A small network was shown many inputs. Here are its activations along a few directions, one row for each input.
In each table, some parts of the input vary, and every possible input appears once, in random order.
A made-up example of a description, with smaller parts first: one of 2 separate values, together with either a single point or one of 9 places along a line or (one of 6 places along a line, together with one of 8 places around a ring).
Shared parts are said once, and a part with two or three values counts as separate values.
(in the rows, 128 means zero)

Other details of the inputs vary at random and push rows far along two fixed directions, the same in every table; ignore that.
These rows show it; all are for the same input, with only those details redrawn:
[101 212  72 117 141 121 131 165  74 104 164 128 145 123]
[104 190  88 121 137 123 129 158  85 109 153 130 142 119]
[114  68 174 157  99 129 147  88 149 147  70 156 126 121]
[ 98 162 100 153 104 109 184  88  98 139  97 162 131 156]
[114  59 179 161  94 128 152  78 154 152  61 160 124 124]
[100 168  98 143 114 114 166 109  96 131 113 152 135 144]

A family of inputs:
row 1: [140 185  70 104 146 125 129 154 114 121 166 115 138 149]
row 2: [136  63 182 154  99 121 143  80 154 136  77 147 123 111]
row 3: [118 195 112 140 151 126 153 131  79  95 161 128 135 148]
row 4: [138  72 174 145 106 131 138 107 150 135  93 149 135 107]
row 5: [117  68 171 146 112 129 131 104 142 138  88 144 127 106]
row 6: [119  78 171 131 122 135 107 130 133 129 110 131 130  92]
row 7: [127 180  90 113 139 116 135 152  81 103 162 129 145 114]
row 8: [156  98 142  97 151 140  70 163 156 112 152  89 124 101]
row 9: [142  77 174 129 119 132 115 129 137 125 117 134 136  91]
row 10: [119 143 115 170  81 101 221  56 115 154  77 182 125 172]
row 11: [122 214  60 100 149 121 122 151 100 118 175 102 125 150]
row 12: [129  66 175 144 146 150 128 103 160 142 108 118 113 159]
row 13: [138 122 132  85 167 159  35 223 150 105 186  75 133  84]
row 14: [139  62 184 161  90 127 162  79 156 153  70 161 124 121]
row 15: [139  77 156 118 127 138  97 116 165 139 117 108 114 122]
row 16: [119 144  98 158  92 107 200  42 138 169  77 153 103 201]
row 17: [127 201  54 100 155 116 126 157  89 125 176 116 135 155]
row 18: [142  60 151 127 127 129 122 107 162 153 100 132 119 137]
row 19: [137 205  59 104 145 122 130 165 106 119 179 112 138 153]
row 20: [124  63 211 152 135 154 111 114 147 114 113 124 121 108]
row 21: [135  59 159 142 109 128 135  72 177 155  80 129 108 145]
row 22: [103 199  87 141 110 111 163 116  91 119 135 142 131 144]
row 23: [126 140 115 144 111 110 172  97 106 131 112 154 137 135]
row 24: [126 190  93 121 130 121 136 162  92 107 164 132 147 118]
row 25: [127 107 166 101 153 159  40 222 135  93 173  94 143  47]
row 26: [132 159  83 138 115 102 178  74 126 146 109 138 118 184]
row 27: [130 107 160 100 150 148  54 187 126  89 164  95 135  55]
row 28: [112 153 122 149 103 118 161  97 112 132 108 147 122 135]
row 29: [120 165 103 139 113 104 168  97  95 120 118 146 130 140]
row 30: [111 205  76 123 135 109 154 142  72 121 154 145 142 134]
row 31: [134  76 157 120 131 140 104 127 166 149 111 114 117 124]
row 32: [141 120 161 110 139 138  80 171 131 102 152 107 135  70]
row 33: [134  77 155 126 125 143 105 134 173 146 112 118 114 128]
row 34: [125  65 173 156 101 125 149  90 149 149  75 164 130 122]
row 35: [131 145  99 158  90 102 205  48 144 164  80 157 106 204]
row 36: [108 219  79 114 137 118 130 154  75 103 170 120 136 118]
row 37: [138 201  57  98 150 117 132 152  94 120 177 112 137 153]
row 38: [118 203  59 116 135 118 143 125 108 125 151 117 125 168]
row 39: [140  84 157 125 121 143 101 127 177 138 117 112 110 125]
row 40: [129 184  68 107 150 123 124 157 110 127 163 120 136 152]
row 41: [134  65 184 161  90 123 154  71 160 142  66 156 123 122]
row 42: [130  48 160 138 114 129 134  83 170 160  77 132 111 146]
row 43: [118 155  93 144 104 113 173  78 137 152 105 138 113 185]
row 44: [120  84 173 137 115 141 110 141 147 128 109 135 126  94]
row 45: [102 196  86 125 131 115 149 139  78 121 145 136 136 130]
row 46: [119 183  70 104 149 122 121 150 101 127 162 109 128 151]
row 47: [135 195  54 110 143 112 150 134 101 126 161 121 135 163]
row 48: [131  75 171 131 124 131 110 131 133 131 114 139 134  93]
row 49: [134 170  83 130 120 111 161  97 128 137 122 131 123 176]
row 50: [144  57 163 144 110 131 138  91 177 170  81 143 112 148]
row 51: [132  62 161 146 107 134 139  87 176 168  76 136 108 150]
row 52: [119 105 179 125 168 160  80 178 118  95 161 106 136  90]
row 53: [151  79 178 133 151 150 110 120 164 123 128 105 115 144]
row 54: [ 99 204  74 129 129 114 154 137  77 116 143 141 141 138]
row 55: [132  56 186 157 128 145 145  68 173 147  88 126 104 169]
row 56: [114 138 113 145 116 108 167 100 102 137 109 159 135 138]
row 57: [135 194  68 110 138 111 140 126 105 124 156 114 126 162]
row 58: [137 173  87 131 119 113 160 102 127 141 125 128 116 172]
row 59: [133  50 185 134 122 133 108 125 145 131 102 140 132  88]
row 60: [143  70 155 134 118 135 124 116 175 156 102 136 116 140]
row 61: [144 114 158 108 140 141  87 176 127 108 156 114 143  71]
row 62: [142 188  73 106 144 126 129 156 112 126 167 113 131 148]
row 63: [138 190  70 109 140 117 148 135 108 133 158 121 132 160]
row 64: [123 183  56 124 136 106 165 113 101 143 139 138 129 179]
row 65: [102 153 105 164  91  99 202  50 103 143  83 166 121 164]
row 66: [139 127 151  96 161 153  46 226 120  95 184 101 146  50]
row 67: [150  78 160 135 112 132 119 107 181 145 102 121 115 137]
row 68: [139  83 177 132 117 129 109 122 141 120 113 127 129  91]
row 69: [139  89 178 138 111 135 113 132 154 120 112 131 125  93]
row 70: [149  97 192 105 182 171  48 217 127  76 192  89 147  58]
row 71: [117  70 169 140 114 129 127 109 136 134  92 141 126 104]
row 72: [124  66 184 143 105 131 121  96 147 133  92 136 121 100]
row 73: [104 168 103 153 100 109 181  80 103 132 102 156 127 154]
row 74: [150  67 175 141 143 147 136 103 163 138 115 122 119 157]
row 75: [136 110 159 106 148 150  63 207 132 102 166 113 141  61]
row 76: [153  97 148  87 166 159  33 221 162 111 182  84 136  79]
row 77: [134 192  64 124 124 113 170 120 114 139 143 136 126 179]
row 78: [120 161  80 126 124 112 157  92 118 138 123 126 115 172]
row 79: [106 214  79 129 122 117 148 141  85 108 155 134 130 133]
row 80: [122  85 173 137 118 141 108 138 142 132 108 132 126  91]
row 81: [145  94 161 113 178 158  81 170 146 115 165  98 128 127]
row 82: [142  99 146  84 169 163  30 215 159 106 174  76 134  77]
row 83: [139 135  94 127 122 112 165  93 127 146 117 136 124 169]
row 84: [132 113 173 112 181 161  63 205 113  86 185 103 144  78]
row 85: [144 135 154  96 154 151  41 224 131  79 189  87 145  48]
row 86: [123 146  89 147 107 101 200  60 125 174  90 161 117 199]
row 87: [138 151 103 129 119 112 158  91 135 146 116 129 117 168]
row 88: [139 115 128  81 175 155  35 215 143 103 185  74 133  80]
row 89: [141  91 178 136 114 136 109 131 149 122 112 128 125  90]
row 90: [126  61 181 159  96 126 146  96 154 151  78 162 128 118]
What do these inputs look like to the network?
> one of 2 separate values, together with one of 5 places around a ring, together with either a single point or one of 8 places around a ring
The inputs of row 62 and row 16 match in every part but the place on the ring of 5. If row 4 is changed in the same way as row 62 into row 16, which row does it become?
> row 73
The inputs of row 48 and row 68 match in every part but the place on the ring of 5. If row 34 is changed in the same way as row 48 into row 68, which row does it become?
> row 41
Which other rows does row 84 become when the choice among 2 separate values takes its other values? List them by row number.
> row 81
Start at row 39 and move only the place on the ring of 5, one step at a time. The first step leads to row 35. Which rows follow, in order?
> row 77, row 60, row 33
Which other rows does row 59 become when the place on the ring of 5 takes its other values? List them by row number.
> row 7, row 27, row 29, row 71
Which other rows does row 79 become when the choice among 2 separate values takes its other values? List them by row number.
> row 39
Which other rows agree with row 13 in the place on the ring of 5 and the choice among 2 separate values? List them by row number.
> row 12, row 31, row 33, row 42, row 46, row 51, row 82, row 88
Start at row 26 and move only the place on the ring of 8, one step at a time. The first step leads to row 49. Which rows follow, in order?
> row 67, row 35, row 58, row 87, row 57, row 8

A family of inputs:
row 91: [133 142 100  93 171 142  83 165 125 127 170  84 118 137]
row 92: [113 172 114  95 154 142  68 216  85  88 184 112 152  59]
row 93: [150  37 177 126 144 155  87 141 194 151 116 113 114 136]
row 94: [136  94 128 142  79 110 173  50 167 159  65 144 114 155]
row 95: [149 153  92 131 104 110 153 115 143 145 123 141 125 157]
row 96: [134  34 173 114 144 157  83 125 188 144 107  97 113 124]
row 97: [143 125 109 124 104 122 136 119 160 137 114 129 129 138]
row 98: [109 206  80 145 133 102 186  97  64 102 146 143 136 174]
row 99: [ 83 187  98 164 100 104 190 101  73 123 105 167 128 140]
row 100: [ 89 211  61 134 114 101 174 120  62 133 127 165 148 143]
row 101: [140 188 140 101 183 164  73 210 112  82 204  77 136 102]
row 102: [ 81 217  73 148 110 100 185 122  53 115 123 163 136 140]
row 103: [166 102 147 107 122 124  93 141 164 136 134 114 117 105]
row 104: [116  53 207 151 106 145 106 119 154 127  99 142 122  70]
row 105: [158  45 203 144 141 140 108 124 157 106 108 135 137  90]
row 106: [117 175 118 139 142 128 143 117  97 103 154 125 132 155]
row 107: [145  92 162 156 101 122 198  75 121 149  96 165 134 141]
row 108: [136  93 135 134 134 123 145  88 154 167 105 131 103 180]
row 109: [121  82 126 148 118 131 163  75 170 168  82 140 113 193]
row 110: [111 108 149 117 132 131  85 170 119 125 130 126 149  68]
row 111: [156 171  95  75 151 133  57 199 124 100 193  76 131  80]
What do these inputs look like to the network?
> either one of 5 places along a line or one of 6 places along a line or (one of 2 separate values, together with one of 5 places around a ring)
Which other rows does row 109 become when the choice among 2 separate values takes its other values? List them by row number.
> row 97

A family of inputs:
row 112: [108 207  72 133 130 111 170 116  78 112 141 138 137 154]
row 113: [158  70 174 112 147 152  77 162 168 124 141 108 130 101]
row 114: [144 129 127 101 161 148  80 189 138 112 172  97 137 111]
row 115: [126 199  95 110 152 132 107 182  90  89 184 115 145 108]
row 116: [100 201  69 150 102  93 210  77  71 139 105 168 135 165]
row 117: [142 168  87 113 128 114 128 136 125 126 147 119 125 139]
row 118: [100 195  81 128 140 118 143 140  81 111 149 132 134 145]
row 119: [128 111 116 146  93 109 179  56 150 165  72 149 113 171]
row 120: [129  66 150 141 101 124 139  77 173 165  75 138 112 145]
row 121: [130  73 177 136 131 149 110 126 158 135 115 121 116 118]
row 122: [146 106 163 110 148 148  82 164 140 106 157  99 128  94]
row 123: [126 175  83  86 159 134  70 198 117 109 182  90 131 109]
row 124: [134 114 159 110 151 153  66 196 136  94 165 101 142  73]
row 125: [128 204  53 116 119 103 161 115 101 132 145 128 126 166]
row 126: [110 201  82 113 159 128 119 162  85 109 173 110 130 143]
row 127: [123 121 113 136 130 121 153  95 130 149 113 136 123 167]
row 128: [156  55 174 139 122 131 129  98 172 146  98 133 119 135]
row 129: [140 105 161 131 131 134 107 141 137 108 133 123 132  97]
row 130: [124 122 114 138 127 126 157 102 133 150 114 139 119 168]
row 131: [133  87 139 149  90 118 163  73 170 168  72 147 114 160]
row 132: [136 103 127 151 104 111 188  56 141 159  85 153 117 182]
row 133: [116 118 145 112 141 138  80 180 116 111 146 119 138  75]
row 134: [112  82 162 154  97 125 152  95 137 149  81 160 124 117]
row 135: [133 114 151 120 123 131 106 152 120 113 137 127 138  80]
row 136: [115 167 104 124 145 128 130 133 105 121 150 118 128 144]
row 137: [141 108 161 115 134 135  83 173 128 105 148 119 140  64]
row 138: [100 167  95 157 108 111 192  82  99 138 105 161 125 172]
row 139: [124 175 103 121 134 123 132 144  95 101 158 123 138 122]
row 140: [126  83 135 148  93 121 161  71 167 170  72 149 108 161]
row 141: [147 151 134 101 165 144  72 192 121  91 188  91 134  92]
row 142: [112 175  97 155  96 100 197  83  91 142 101 173 134 154]
row 143: [146  31 186 144 115 136 136  79 181 158  74 136 117 139]
row 144: [ 98 189  79 147 119 106 183  91  85 129 121 152 132 169]
row 145: [120 104 155 114 137 140  80 170 125 114 142 119 141  70]
row 146: [148  74 189 128 135 150  92 141 163 123 127 115 124 101]
row 147: [124 175 103 117 149 130 127 143 102 112 157 112 130 135]
row 148: [138  21 193 140 125 143 110 102 183 156  82 130 114 130]
row 149: [130  42 201 151  98 137 125 111 164 145  77 149 129  91]
row 150: [113 226  64 128 140 117 164 135  81 118 162 127 132 169]
row 151: [156 104 147  96 141 147  60 182 164 117 155  96 129  85]
What do these inputs look like to the network?
> one of 5 places along a line, together with one of 8 places around a ring
The inputs of row 119 and row 131 match in every part but the place on the ring of 8. If row 143 is changed in the same way as row 119 into row 131, which row does it become?
> row 114
The inputs of row 130 and row 113 match in every part but the place on the ring of 8. If row 138 is changed in the same way as row 130 into row 113, which row does it become?
> row 115
Which other rows does row 128 become when the place on the line of 5 takes its other values? List them by row number.
> row 117, row 129, row 137, row 141
Which other rows does row 149 become when the place on the ring of 8 takes its other values? List them by row number.
> row 116, row 133, row 134, row 135, row 137, row 142, row 145
